Each row below is a small network's average activation on inputs in which a field has the value named, seen along a few directions.
Values that are neighbours, or in one group, have similar rows; names and order tell nothing.
In the rows, 500 means zero.
Random noise pushes rows far along 4 fixed directions. That doesn't count. These rows show it; they differ only by the noise:
[509 467 567 476 503 517 670 455 650 640 583 556 350 441 468]
[632 599 576 493 410 352 582 545 728 376 592 588 394 284 357]
[648 498 384 453 417 538 327 710 511 383 503 607 614 635 446]
[680 293 413 577 568 731 425 567 383 483 573 692 374 730 349]
[477 481 492 380 463 565 492 559 559 589 552 495 527 603 592]
[677 483 507 623 481 434 695 528 715 554 524 717 320 327 240]


Damek, 18 values:
j10: [394 576 587 402 542 585 605 337 594 553 586 385 439 424 581]
j12: [387 478 600 543 560 431 675 366 415 594 486 402 438 483 580]
j15: [452 585 446 366 401 447 192 469 290 206 520 356 566 597 597]
j6: [517 540 485 615 438 537 634 349 546 668 463 607 345 442 450]
j11: [473 469 609 494 592 708 409 510 397 472 517 449 495 493 480]
j13: [335 588 508 463 491 600 571 494 605 625 396 397 552 399 593]
j3: [508 496 524 344 467 508 534 501 579 577 558 479 491 516 576]
j4: [429 548 497 374 452 459 437 479 505 329 577 449 471 602 618]
j2: [657 587 411 616 420 380 474 522 427 211 466 568 437 244 238]
j8: [669 668 375 729 341 247 369 804 471 229 283 632 713 286 213]
j17: [264 375 771 443 671 605 527 280 300 543 601 226 402 483 743]
j14: [646 396 287 804 501 652 653 511 431 593 341 848 455 451 155]
j1: [462 366 479 549 566 478 376 392 300 466 572 449 445 704 607]
j16: [703 532 530 526 511 371 479 522 733 428 444 605 557 344 367]
j18: [449 728 460 457 429 200 321 707 567 308 368 302 939 481 658]
j7: [417 319 566 543 676 481 604 382 424 752 550 432 469 613 551]
j5: [466 598 606 404 595 493 514 477 597 565 498 472 532 363 610]
j9: [404 523 451 469 410 363 474 540 480 417 542 406 501 604 593]
Each value of Damek is a pair of two hidden parts, and every pair occurs once (3 first parts, 6 second parts).
j18 and j10 share the first part; j18 and j7 share the second. Which value has the first part of j7 and the second part of j10?
Answer: j3
j16 and j1 share the first part; j16 and j11 share the second. Which value has the first part of j11 and the second part of j1?
Answer: j8
j2 and j14 share the first part; j2 and j15 share the second. Which value has the first part of j15 and the second part of j14?
Answer: j6

Kupiv, 18 values:
e1: [601 611 508 419 453 355 343 687 621 401 529 483 732 451 500]
e7: [491 495 492 624 571 440 712 601 612 883 318 629 602 373 435]
e12: [598 430 468 617 522 423 323 706 404 313 407 486 602 597 439]
e5: [433 624 338 507 365 479 372 628 419 490 295 446 720 584 582]
e18: [345 567 391 476 409 621 491 493 468 559 460 462 614 505 582]
e15: [414 305 426 606 588 680 427 353 150 549 475 441 344 783 609]
e10: [376 490 473 254 436 733 384 525 397 497 673 353 471 699 704]
e14: [642 390 545 490 473 511 498 399 419 268 718 610 188 432 304]
e17: [329 573 498 367 443 664 502 511 461 645 393 341 748 550 711]
e9: [487 420 569 590 608 384 690 310 604 610 630 551 228 484 434]
e3: [564 531 472 564 470 250 561 651 665 573 454 551 624 448 406]
e16: [561 560 485 580 578 472 718 517 814 795 354 670 522 322 435]
e11: [621 376 576 664 560 440 419 403 319 199 545 516 363 443 349]
e13: [566 718 399 458 250  83 656 623 765 444 404 577 630 283 475]
e6: [636 423 432 423 517 746 225 547 399 222 570 562 493 749 444]
e8: [580 412 575 658 580 540 614 399 384 464 497 583 338 313 266]
e4: [527 492 638 517 674 692 491 384 460 453 573 515 367 440 433]
e2: [474 524 494 357 482 516 409 483 555 505 569 457 531 656 645]
The values of Kupiv form a 3 by 6 grid.
Name the neighbours of e12, in listed order.
Answer: e7, e3, e11
Name the neighbours of e14, in listed order.
Answer: e10, e13, e2
Name the neighbours of e16, in listed order.
Answer: e1, e6, e4
Name the neighbours of e5, in listed order.
Answer: e18, e15, e8
Each value of Kupiv is a pair of two hidden parts, and every pair occurs once (3 first parts, 6 second parts).
e1 and e5 share the first part; e1 and e16 share the second. Which value has the first part of e16 and the second part of e5?
Answer: e18
e7 and e2 share the first part; e7 and e12 share the second. Which value has the first part of e12 and the second part of e2?
Answer: e9
